Each row below holds a small network's activations on one input, seen along a few directions.
Each table varies a few parts of the input and shows all the possible inputs, shuffled.
Descriptions start from the smaller parts, as in this example, which fits no table here: one of 3 separate values, together with either a single point or one of 9 places around a ring or (one of 4 places along a line, together with one of 8 places around a ring).
Shared parts are said once, and a part with two or three values counts as separate values.
In the rows, zero is written as 128.

Rows:
row 1: [140  94 163 124  84  65 108 128 121  84 144 130]
row 2: [142 170  87  91 192 123 174  73 148 153  91 136]
row 3: [157 128  68 115 138 208 156  86 153 172 158 152]
row 4: [ 92 125 163 188 101  94 119 182 138 116 121 140]
row 5: [123 150  70  98 172 104 110  95 148 118  80 175]
row 6: [144  67 179 119 217 172 140 108 100 115 134  97]
row 7: [128 152 170 109 109 114 138 170  78 149 152  87]
row 8: [126 115 190 150 104 105 142  99 111 151 137  97]
row 9: [108 143 174 187 118 113 147 152 112 170 130  95]
row 10: [108 159  69 107 155 135  97  88 160 100 110 165]
row 11: [137 110  52 122 121 188  93 110 151 129 141 201]
row 12: [128 178  86 100 174 156 161  65 162 138 122 122]
row 13: [ 89 122 133 125  81  95 134 216 105 103 135 118]
row 14: [156 154  77 104 169 163 156  82 156 155 104 119]
row 15: [173 145  71 114 153 190 154  90 151 151 107 126]
row 16: [ 91 114 189 165  82 104 116 144 150 115 110 151]
row 17: [126  38 148 128 207 140  92 137 119  73 133 128]
row 18: [107 132 200 167 102 125 148 115 128 167 125 105]
row 19: [137 134  60 110 151 143  91 104 155 118  91 160]
row 20: [150 119 172 104  99  71  93 165 123  88 155 129]
row 21: [114 130 153 109  91  89 111 199 112  98 145 124]
row 22: [151 118 183 128 106  95 143  99  86 131 153  95]
row 23: [ 89 128 137 178  94  96 141 206 113  99 131 132]
row 24: [155 125  55 121 135 170  90 114 150 112  92 171]
row 25: [105 147 151 177 110 116 164 175  85 153 138  88]
row 26: [160 143 191 106 120  99 127 136  83 136 162  95]
row 27: [105 143 148 124  98 118 156 186  75 156 143  77]
row 28: [152 141  70 109 147 197 149  83 165 164 143 123]
row 29: [113  94 175 145  82  79 107 127 139 102 125 136]
row 30: [133 122  53 117 131 176  84 107 162 124 128 169]
Describe the family of inputs behind these rows.
Answer: one of 2 separate values, together with either a single point or one of 6 places along a line or one of 8 places around a ring
Changing only the choice among 2 separate values turns row 1 into row 22. The same change can be made to row 29. Which row results?
Answer: row 8
Change only the place on the line of 6 in row 28. List by row number the other rows that result.
Answer: row 2, row 3, row 12, row 14, row 15

Rows:
row 31: [125 114 129 123 147 143 133 100 142 134 114 138]
row 32: [124 145  93 133 119 147 132 125 141 130 115 135]
row 33: [154 157 132 105 150 118 160  93 111 154 132  99]
row 34: [133 149 131 123 138 140 145 110 151 142 120 127]
row 35: [133 109  87 134 141 148 115 137 134 118 113 158]
row 36: [148 134 133 111 163 131 151  91 129 137 122  98]
row 37: [121 101 218 171  71 121 164 195  71 164 166  58]
row 38: [121 117 155 107 109  86  93 162 117  95 121 130]
row 39: [107 106 154 134 101  87 123 148 138  88 146 136]
row 40: [136 108  88 125 148 162 102 146 129 114 142 157]
row 41: [136 114  99 126 139 166 106 128 124 114 140 148]
row 42: [106 110 152 151  96  81 116 137 135 105 133 141]
row 43: [155 103 138 113 177 134 142  89 125 126 116 110]
row 44: [118 113 112 132 134 147 125 105 143 137 114 134]
row 45: [120 128 149 129 108  78  85 144 117 110 109 137]
row 46: [118 114 158 109 101  88 118 169 126  82 137 131]
row 47: [116 120 149 149 102  80  96 136 126 112 116 141]
row 48: [129 169 126 115 123 128 156 112 137 160 128 124]
row 49: [131 116 118 125 141 162 110 111 135 130 143 136]
row 50: [159 103 140 105 181 147 127  95 120 122 143 109]
row 51: [127 148 115 133 125 144 137 114 152 144 120 123]
row 52: [135 142  87 135 130 143 126 140 141 128 119 147]
row 53: [138 116 136 116 154 157 118 105 135 127 142 141]
row 54: [127 162  82 127 114 129 139 146 134 147 125 141]
row 55: [ 90 137 207 171 127 102 157 189  84 137 143  81]
row 56: [130 169  93 126 105 133 142 125 122 147 126 136]
row 57: [132 115  97 135 133 151 119 120 129 118 112 149]
row 58: [116 165 107 122 109 132 148 112 135 164 128 120]
Describe the family of inputs behind these rows.
Answer: either one of 2 separate values or one of 6 places around a ring or (one of 4 places along a line, together with one of 5 places along a line)
Change only the place on the line of 5 in row 41. List by row number the other rows that result.
Answer: row 40, row 49, row 50, row 53

Rows:
row 59: [ 79 185 167 154  44  71 117 195  97 139 140 128]
row 60: [159 171  81  72 164 128 145  50 133 147 132 106]
row 61: [124 105  73 142 133 197 121 100 167 127 136 176]
row 62: [135 102 207 164  91  89 156 165 110 105 148  86]
row 63: [152 160  97  83 157 124 152  37 154 135 102 156]
row 64: [111 140 164 160  43  55 143 192 107 146 138 122]
row 65: [ 92 123 188 148  66  87 133 171  88 131 126  93]
row 66: [131  82 246 159 151  95 136 141  90 122 165  86]
row 67: [122 104  56 147 155 203 127 129 123 148 132 148]
row 68: [134  82 101  78 139  82  47 176 125  27 126 173]
row 69: [176 163  85  75 161 178 150 110 125 161 142 119]
row 70: [143 140  65 112 174 210 144 150 123 152 118 107]
row 71: [135 145  86 128 175 129 126  70 197 132  87 162]
row 72: [125 128  78 151 145 166  99  79 200 121  92 175]
row 73: [103  89 229 146 124 105 125 155  81 126 137  84]
Describe the family of inputs behind these rows.
Answer: either a single point or one of 6 places along a line or one of 8 places around a ring
Which other rows belong to the same alternative as row 67? List them by row number.
Answer: row 60, row 61, row 63, row 69, row 70, row 71, row 72

Rows:
row 74: [103 124 223 161  70  72 130 137 114 141 139 114]
row 75: [159 120  51 102 159 157  98  74 151 117 109 175]
row 76: [167  88 103  99 192 179  99  75 149 108 123 154]
row 77: [140 137  40  88 145 160 109  84 178 117 111 179]
row 78: [139 138  81 111 188 186 151  72 147 148 121 124]
row 79: [148 102  78  90 168 175 111  75 163 107 117 163]
row 80: [129 175  48 113 157 171 148  82 159 156 112 144]
row 81: [104 118 201 132  89  69 126 207  72 114 156  89]
row 82: [122 131 197 131  84  91 150 203  69 130 172  87]
row 83: [136 190  38 107 149 170 150  95 174 166  96 152]
row 84: [127 131 202 154  74  95 139 140 100 142 146  87]
row 85: [133 121 190 139  81  96 157 171  91 141 160  75]
row 86: [ 91 105 220 168  95  37 120 195  91  78 125 108]
row 87: [148 158  28  87 137 159 104  92 185 124  98 187]
row 88: [ 95 112 213 145  93  47 107 206  80  94 131  94]
row 89: [146 152  61 122 171 171 146  75 141 162 105 140]
row 90: [ 99 115 221 171  87  48 129 164 111 109 140 109]
row 91: [157 119 106 113 209 193 148  74 141 153 121 115]
row 92: [ 88  96 129 201  84 156 109 211 115 126 153 136]
Describe the family of inputs behind these rows.
Answer: either a single point or one of 8 places around a ring or (one of 2 separate values, together with one of 5 places along a line)
What sort of input is row 92?
Answer: a single point
